Each row below holds a small network's activations on one record, seen along a few directions.
Records have a field called Zuz. Each example row is followed by its value.
The word absent means that the record has no Zuz.
Other fields move the rows too, some of them a lot.
In the rows, zero is written as 500.
Strong random noise was added to every row along 3 fixed directions; ignore it. To show where, here is one row again and again, with new noise each time:
[501 569 552 255 446 527 603 530 748 378 374 298 628 506 465 692 457 481
 396 461 728 585 593 492 447]
[518 466 449 474 465 480 545 471 617 509 455 449 452 563 494 675 505 507
 502 450 526 508 511 481 526]
[477 556 358 630 557 586 782 564 448 579 477 613 462 517 527 558 543 494
 568 416 467 642 568 439 384]
[509 474 363 594 511 517 672 491 533 590 485 558 387 572 517 667 542 507
 575 405 448 565 525 444 484]
[526 461 529 361 423 448 429 454 694 434 426 348 514 553 472 680 470 507
 434 492 600 456 498 516 563]

[509 555 477 434 488 497 444 501 659 410 464 360 538 518 538 584 499 455
 358 485 542 508 498 477 532]	d6
[478 537 566 487 460 552 417 529 487 438 485 408 607 468 481 428 418 478
 411 589 525 461 481 556 472]	d8
[489 524 518 513 493 495 397 522 473 444 499 467 534 500 487 424 460 474
 372 586 498 495 485 521 492]	d9
[464 661 417 544 513 580 587 528 582 433 451 387 591 527 555 537 494 382
 279 515 519 604 583 408 390]	d3
[463 524 498 545 538 554 542 559 412 520 559 581 497 470 554 393 542 507
 527 494 460 471 482 480 498]	d8
[501 461 325 838 540 490 578 440 336 646 588 680 304 584 517 481 585 489
 571 466 220 531 470 454 492]	d2
[506 525 471 361 496 493 588 495 691 455 423 375 506 570 542 692 525 475
 444 439 622 559 566 437 508]	absent
[470 556 372 689 578 561 738 539 404 580 526 594 441 516 519 549 511 452
 523 462 380 637 580 431 398]	d3
[490 438 463 584 449 446 553 417 530 575 513 486 376 571 396 684 440 483
 551 446 390 511 531 498 544]	d4
[467 543 552 488 553 606 744 571 423 559 484 586 552 397 445 427 484 543
 613 472 579 643 576 488 340]	d1
[493 519 496 514 472 503 562 492 540 508 503 441 484 513 418 655 444 477
 452 530 451 584 569 523 452]	d7
[478 570 594 375 536 570 617 599 474 419 497 482 652 388 486 394 461 497
 497 505 615 592 581 520 401]	d5
[478 524 427 554 546 580 666 531 439 549 525 588 465 503 560 521 548 463
 546 429 495 601 540 407 433]	d9
[487 587 543 379 487 557 540 537 503 458 471 466 590 465 521 441 524 496
 445 475 568 558 526 491 420]	d2
[503 495 565 354 499 490 396 506 542 423 487 464 567 476 576 404 556 516
 491 513 619 424 446 500 563]	absent
[503 457 379 645 494 453 497 426 541 574 534 523 350 624 518 656 496 470
 505 452 329 523 504 452 529]	d4
[512 489 447 402 494 522 574 440 697 517 489 411 444 548 554 729 531 498
 521 375 537 532 540 425 541]	d6
[519 421 567 609 478 452 477 470 384 538 541 558 480 453 350 490 374 542
 568 554 400 476 531 598 520]	d5
[507 490 461 517 482 496 568 461 579 508 509 431 451 537 409 678 484 476
 468 491 442 572 577 503 475]	d7
[473 563 564 463 526 569 422 568 380 446 503 538 613 422 529 276 495 516
 428 570 521 453 466 537 461]	d1

Here are new rows. What is Zuz for each?
[517 429 541 542 486 469 577 486 463 555 517 535 443 475 362 581 398 535
 598 475 441 538 545 559 508]	d5
[481 542 526 572 542 545 547 559 379 476 506 569 540 446 469 343 493 490
 464 569 473 534 519 518 428]	d1
[507 516 509 521 506 517 455 514 486 465 498 501 517 501 464 428 477 492
 417 567 485 505 505 511 469]	d1
[475 575 577 343 485 528 525 535 589 395 480 404 627 471 507 493 478 448
 434 482 611 561 561 494 439]	d4
[503 468 567 406 457 492 484 452 552 479 534 428 517 467 406 579 471 503
 510 524 511 509 530 546 516]	d7
[495 533 486 538 523 564 669 523 490 517 484 530 494 492 452 519 487 498
 500 493 491 604 574 472 424]	d1
[470 522 505 561 509 498 412 503 442 445 489 487 534 504 518 431 471 455
 392 577 479 493 490 490 495]	d9
[505 533 588 415 492 513 504 522 559 395 456 395 615 453 442 498 416 502
 411 544 571 542 572 539 466]	d5
[484 553 463 601 567 544 596 578 406 479 511 539 545 462 494 413 475 470
 452 524 447 585 576 502 402]	d5
[487 501 469 518 507 565 728 486 495 574 545 541 461 477 433 641 503 499
 600 443 456 631 594 478 427]	d7
